A small network was shown many inputs. Here are its activations along a few directions, one row for each input.
In each table, some parts of the input vary, and every possible input appears once, in random order.
Descriptions start from the smaller parts, as in this example, which fits no table here: one of 3 separate values, together with either a single point or one of 9 places along a line or (one of 4 places along a line, together with one of 8 places around a ring).
Shared parts are said once, and a part with two or three values counts as separate values.
In the rows, zero is written as 128.

Other details of the inputs shift rows strongly along three fixed directions, in all tables alike. That doesn't count.

Table:
row 1: [148 110 145 134 170  59 155 141 136  60 120 139]
row 2: [ 93 135 173 148 176 127 148  82  72  69 106 182]
row 3: [167  67  98 159 102 142 159  90 189 130 163 190]
row 4: [122 120 127 147  71 154 114 125 164 222 155 125]
row 5: [142 155 160  98 150 138 107 159 106 150 119  67]
row 6: [195  88  89  83 104  93  83 133 171 172 120  94]
row 7: [107 143 174 119 120 111  84 173 128 150 123  68]
row 8: [153  85 104 169 116 120 186  79 165 151 153 201]
row 9: [180  54  97 143 145 111 153  95 194  84 150 133]
row 10: [189  67  63 119 130  76 142  79 208  80 142 130]
row 11: [173  50  96 137 115 124 188  64 164 132 127 145]
row 12: [ 52 168 200 130 148 186 107 120  76 142 130  94]
row 13: [140 129  83 119 100 170 107 104 136 220 144 126]
row 14: [179  92 138 108  95 144 114 107 153 214 127 102]
row 15: [132 146 164  95 129  98  75 191 125  99 129  63]
row 16: [ 56 179 196 159 129 185 120 160  86 171 125 143]
row 17: [146 104 149 128 169  82 131 158 143  21 129 133]
row 18: [169  80  37 128 114  94 164 104 162  98 137 162]
row 19: [101 158 159 101 143 109  83 161  98 163  94  94]
row 20: [ 58 134 153 137 155 138 168  78  90  59 102 160]
row 21: [105 128 135 147  87 215 169  84 101 228 131 148]
row 22: [131 193 110  92 130 111  84 196 128 106 135  79]
row 23: [ 77 200 158 143 146 192 117 127  52 166 121 135]
row 24: [ 75 195 172 153 133 159 114 142  61 179 108 146]
row 25: [202  95 100 118 105  80  94 136 171 186 109  87]
row 26: [153 153 137  74 127  77  70 186 140  99 110  67]
row 27: [ 57 138 175 150 165 112 151  85 106  73 108 177]
row 28: [184 114  66 126  76 140 125 129 145 197 122 102]
row 29: [ 88 156 151 163 158 145 159  92  72  83 127 212]
row 30: [159 113  88 101 186  57 125 139 139  28 122 122]
row 31: [102  90 123 186 129 202 187  46 146 139 166 210]
row 32: [171 122 101 125  94 174 131 116 153 225 155 115]
row 33: [158 129 113 125 188  74 134 131 117  31 115 123]
row 34: [124 134 105 125 146 102 134 125 116  81 137 183]
row 35: [152 126 106 125 138  64 130 175 158  18 163 145]
row 36: [150 155 128  96 140 101 100 181  92 110  85  57]
row 37: [ 88  99  95 164  98 173 193  32 137 134 138 206]
row 38: [ 51 151 155 168 156 173 168  89  95  74 163 188]
row 39: [134 164 126 112 120 133 112 223 117 105 122  74]
row 40: [175 116 116 121  79 161 124 122 152 225 149 131]
row 41: [138 107  94 130  56 172 128 121 159 206 151 100]
row 42: [102 152 136  89 135 136 100 153  82 146  87  78]
row 43: [117 181 136  99 104 133  84 170 120 147 129 110]
row 44: [149 171 101  97 132  65  79 219 128 125 118  95]
row 45: [ 68 117 194 171 176 130 160 108 108  71 118 173]
row 46: [144  97 109 118 148  63 147 154 149  11 129  99]
row 47: [126 135 113 133  73 145 109 114 163 223 133 134]
row 48: [ 63 151 196 132 139 191 128 142  71 140  98  96]
Each input here is: one of 2 separate values, together with one of 4 places along a line, together with one of 6 places around a ring.
Question: The inputs of row 33 and row 23 match in every part but the choice among 2 separate values. If row 27 is changed in the same way as row 33 into row 23, which row does it become?
Answer: row 47
Question: The inputs of row 1 and row 8 match in every part but the choice among 2 separate values. If row 48 is changed in the same way as row 1 into row 8, which row does it become?
Answer: row 39
Question: Which other rows does row 37 become when the choice among 2 separate values takes its other values? List them by row number.
Answer: row 20
Question: Start at row 11 and move only the place on the line of 4, one step at a time. The first step leads to row 5. Which rows follow, in order?
Answer: row 14, row 1
Question: Start at row 22 and move only the place on the ring of 6, one step at a time. The first step leads to row 13. Which rows follow, in order?
Answer: row 23, row 32, row 31, row 38

Table:
row 49: [ 80 151 148 145 146 145 140 109  97 118 134 174]
row 50: [162 100  95 130  83 158 126  96 161 230 141 135]
row 51: [ 76 153 154 148 147 159 143 102  87 133 132 175]
row 52: [127 178 129 101 114 127  96 204 111 136 124  77]
row 53: [184 124  88 114 102 105 109 182 163 143 144  88]
row 54: [116 167 123 126 158 109 131 160  97  66 122 137]
row 55: [186 127  89 111 105 108 107 180 163 143 145  88]
row 56: [ 61 165 156 142 137 170 150 115  87 114 130 163]
row 57: [192 114  72 107  94 114 112 153 179 158 148  95]
row 58: [102 153 133 131  89 182 109 123 105 216 123 118]
row 59: [114 159 138 121 101 158 101 165 121 177 137  99]
row 60: [119 155 161  99 131 118  84 172 116 150 102  57]
row 61: [ 82 118 171 140 152 150 140  97  94 112 107 145]
row 62: [140 180 143 106 124 126  91 200 111 145 122  86]
row 63: [132 103  95 146 121 135 163  86 156 110 152 174]
row 64: [114 152 150 135  94 182 113 130 112 219 126 122]
row 65: [130 103  95 156 119 140 163  78 137 130 137 180]
row 66: [115 130 157 119 172 108 121 140 105  68 110 117]
row 67: [147 129 102 132 145  86 135 161 148  53 151 138]
row 68: [213  76  89  97 113  89 102 146 186 146 119  72]
row 69: [114  80 140 145 139 146 146  60 137 127 124 159]
row 70: [139  78 124 148 141 122 163  64 151 123 124 151]
row 71: [ 80 148 147 147 140 142 147 117  93 117 128 172]
row 72: [134 110 101 138 129 103 149 113 150 102 141 169]
row 73: [138 162 134 110 105 125  92 185 134 157 128  94]
row 74: [100 184 137 124 167 108 120 172  83  54 122 131]
row 75: [169  98  98 136  73 143 124 115 174 206 143 130]
row 76: [103 165 144 123 103 192 118 132 100 205 128 113]
row 77: [104 130 169 126 115 179 105  96 112 223 112  92]
row 78: [ 82 128 178 138 146 158 147  82  82 130 109 146]
row 79: [127 174 135 110 115 125  93 209 112 136 131  78]
row 80: [ 71 163 154 146 141 170 156 116  80 118 128 162]
row 81: [ 91 157 173 120 177 101 118 150  95  63 108 106]
row 82: [134 105 116 157 122 141 157  82 148 132 148 184]
row 83: [139  72 124 138 126 117 158  66 147 115 126 154]
row 84: [120 109 113 153 129 134 163  88 130 131 138 184]
row 85: [176  81 101 111 140  58 137 122 171  55 126 122]
row 86: [179  82  98 125 152  55 145 129 170  60 121 115]
row 87: [157 114  76 129 130  81 141 136 160  67 138 149]
row 88: [113  85 139 153 133 134 159  63 137 132 120 153]
row 89: [162 103 122 113 154  77 138 127 140  63 119 119]
row 90: [154 133 140  88 123 104  82 162 134 139 115  62]
row 91: [ 92 148 171 114 173 108 116 158  93  58 102 111]
row 92: [100 182 157 127 162 106 119 180  96  56 128 137]
row 93: [133  78 132 140 131 135 154  51 141 133 130 157]
row 94: [122 159 138 122 109 162 100 160 116 180 140  99]
row 95: [168  77 107 125 149  83 143 119 157  73 119 127]
row 96: [152 104  88 133  75 165 116  87 164 223 142 131]
Question: The inputs of row 82 and row 75 match in every part but one. If row 51 is changed in the same way as row 82 into row 75, which row does it become?
Answer: row 71
Question: The inputs of row 50 and row 84 match in every part but one. If row 55 is changed in the same way as row 50 into row 84, which row does it become?
Answer: row 53
Question: What is each input in this table made of?
Answer: one of 6 places around a ring, together with either one of 3 separate values or one of 5 places around a ring
Question: Which other rows agree with row 49 in the place on the ring of 6? List them by row number.
Answer: row 63, row 67, row 69, row 81, row 90, row 92, row 96
Question: Which other rows agree with row 59 in the place on the ring of 6? List them by row number.
Answer: row 56, row 60, row 72, row 73, row 85, row 87, row 91
Question: Which other rows does row 93 become when the choice among 3 separate values takes its other values? List them by row number.
Answer: row 66, row 77
